Here are a small network's activations along a few directions, averaged over the inputs that share one value of a field.
Values that are neighbours, or in one group, have similar rows; names and order tell nothing.
In the rows, zero is written as 500.
Random noise pushes rows far along 13 fixed directions. That doesn't count. These rows show it; they differ only by the noise:
[380 508 481 467 497 295 416 785 432 133 696 653 461 547 455 517 212 402
 658  18 587 638 783 627 558 452 483 784]
[442 352 360 580 427 376 496 366 365 534 467 507 385 537 466 474 453 568
 627 458 469 668 454 838 344 654 618 613]
[476 498 566 436 632 501 470 602 598 513 528 477 668 483 498 436 435 429
 580 504 461 495 428 526 546 535 378 511]
[256 525 538 503 452 347 407 484 456 496 561 455 725 397 619 540 357 416
 587 393 287 544 462 612 538 599 278 595]
[761 377 377 531 546 580 511 494 624 445 369 476 247 568 490 601 545 662
 449 600 629 431 518 339 443 444 762 499]
[632 397 515 461 614 763 454 592 534 504 377 553 390 652 565 587 594 661
 294 549 652 475 511 429 570 467 588 464]
[416 475 477 403 561 415 336 720 567 346 616 590 495 511 512 509 441 486
 459 383 717 358 482 243 727 426 404 548]
[614 481 697 388 488 615 550 493 530 502 696 725 499 588 481 304 563 516
 358 463 759 443 633 436 559 484 322 556]
[277 653 586 465 262 404 484 534 308 495 515 463 532 491 532 439 621 516
 285 514 507 594 742 501 561 437 370 426]
[432 468 467 595 568 418 570 506 517 498 387 567 423 525 414 654 591 560
 602 338 651 558 345 684 642 477 601 428]
[475 567 525 490 447 342 460 348 389 341 612 604 462 378 630 491 561 421
 575 530 515 407 541 509 535 445 501 597]
[495 727 590 480 428 467 434 298 458 660 420 630 736 289 593 808 506 529
 520 562 409 595 564 353 317 292 544  23]
[435 560 204 350 508 311 358 427 411 565 596 437 484 443 443 480 687 635
 539 626 517 611 572 415 416 548 664 336]
[776  87 628 643 226 608 473 363 566 370 448 583 199 648 669 500 329 502
 398 545 577 387 326 376 420 595 417 855]
[444 430 461 599 465 457 486 514 453 641 264 364 520 477 446 449 338 500
 567 692 389 593 417 713 275 524 603 403]


Field Y:
y3: [467 418 408 632 552 535 521 419 633 569 363 292 573 432 646 693 302 573
 517 524 120 389 424 482 462 689 506 644]
y6: [386 435 252 513 527 539 377 517 534 705 411 398 523 475 515 682 370 709
 433 407 394 542 522 434 437 548 593 378]
y18: [253 480 347 451 321 258 445 630 541 692 512 230 606 535 320 375 514 578
 452 525 428 660 503 415 505 643 361 406]
y26: [496 536 459 468 618 538 436 651 418 297 487 573 463 540 554 669 521 464
 506 424 536 490 502 435 592 406 630 436]
y2: [566 438 369 468 463 513 464 547 619 591 533 335 523 520 440 504 460 536
 498 522 402 571 455 313 399 553 496 516]
y23: [549 361 515 493 172 517 244 356 280 436 528 594 427 578 665 620 548 398
 367 583 460 630 378 244 380 479 432 404]
y21: [434 476 427 387 439 433 320 457 278 395 707 595 510 468 606 401 481 353
 588 497 447 586 446 556 407 523 475 626]
y15: [560 635 323 556 564 551 661 198 623 736 541 412 496 363 468 536 560 724
 447 585 402 303 703 414 398 573 614 443]
y4: [579 436 578 642 521 472 606 530 562 406 391 506 333 441 472 397 365 323
 619 580 587 289 311 583 537 361 593 639]
y17: [541 459 409 402 515 477 387 510 514 417 631 597 459 544 470 481 542 496
 579 421 611 549 473 417 525 472 511 557]
y11: [399 432 367 514 340 324 430 566 468 531 483 487 472 503 381 538 385 510
 510 459 558 536 418 300 426 518 534 359]
y7: [549 597 405 317 668 479 462 564 579 445 646 534 578 542 482 578 756 529
 571 455 592 540 401 330 658 522 543 394]
y10: [389 451 281 606 307 226 469 363 468 470 567 483 319 392 519 493 266 624
 512 487 531 296 608 419 379 588 581 705]
y20: [539 450 329 549 510 443 552 430 463 510 438 392 391 544 328 521 542 507
 687 471 393 697 447 715 377 585 694 460]
y25: [766 545 484 591 660 690 706 462 657 543 339 381 358 537 421 499 641 537
 468 648 499 362 545 477 480 457 701 477]
y5: [617 556 488 383 686 411 574 565 681 462 740 648 516 456 368 279 479 453
 635 532 776 255 485 304 562 476 457 559]
y1: [580 508 527 483 536 499 418 543 397 220 446 467 461 463 662 589 555 304
 605 611 336 499 400 409 522 450 630 551]
y12: [538 503 372 527 345 442 561 367 407 295 605 525 180 517 585 575 685 663
 302 452 564 339 729 334 611 532 613 687]
y9: [270 598 336 556 494 252 436 226 487 660 564 575 623 256 585 746 456 607
 635 455 436 357 341 447 517 590 483 402]
y14: [519 454 490 468 716 728 367 430 425 659 575 780 703 493 564 678 333 576
 568 268 520 629 414 693 371 532 519 406]
y27: [664 445 550 517 421 627 565 569 577 473 404 385 410 597 389 474 508 442
 510 539 435 581 469 429 443 500 527 473]
y16: [267 464 351 521 251 329 229 495 406 543 510 558 483 436 539 662 320 570
 446 412 565 524 454 278 472 411 451 384]
y22: [530 446 478 378 511 722 465 398 409 638 585 458 568 608 600 462 740 598
 357 491 362 694 545 576 517 649 414 516]
y19: [424 523 390 504 774 493 448 641 550 506 544 628 499 512 322 468 324 509
 595 333 674 419 512 590 528 452 606 448]
y8: [767 471 463 478 625 463 521 532 541 363 500 637 364 496 390 493 432 463
 704 517 645 545 559 538 324 364 769 453]
y24: [551 590 666 398 699 643 386 531 438 464 491 556 728 404 681 444 405 339
 565 702 343 458 514 594 408 429 446 468]
y13: [512 540 531 519 673 525 510 572 435 510 489 613 456 487 375 398 583 429
 578 516 761 449 351 622 602 351 630 391]
The values of Y form 6 separate groups.
Q: List the group mates of y16, in the order listed.
A: y17
Q: List the group mates of y15, in the order listed.
A: y23, y20, y25, y27, y19
Q: List the group mates of y3, in the order listed.
A: y26, y11, y1, y12
Q: List the group mates of y10, in the order listed.
A: y7, y5, y9
Q: List the group mates of y21, in the order listed.
A: y6, y2, y4, y14, y22, y13
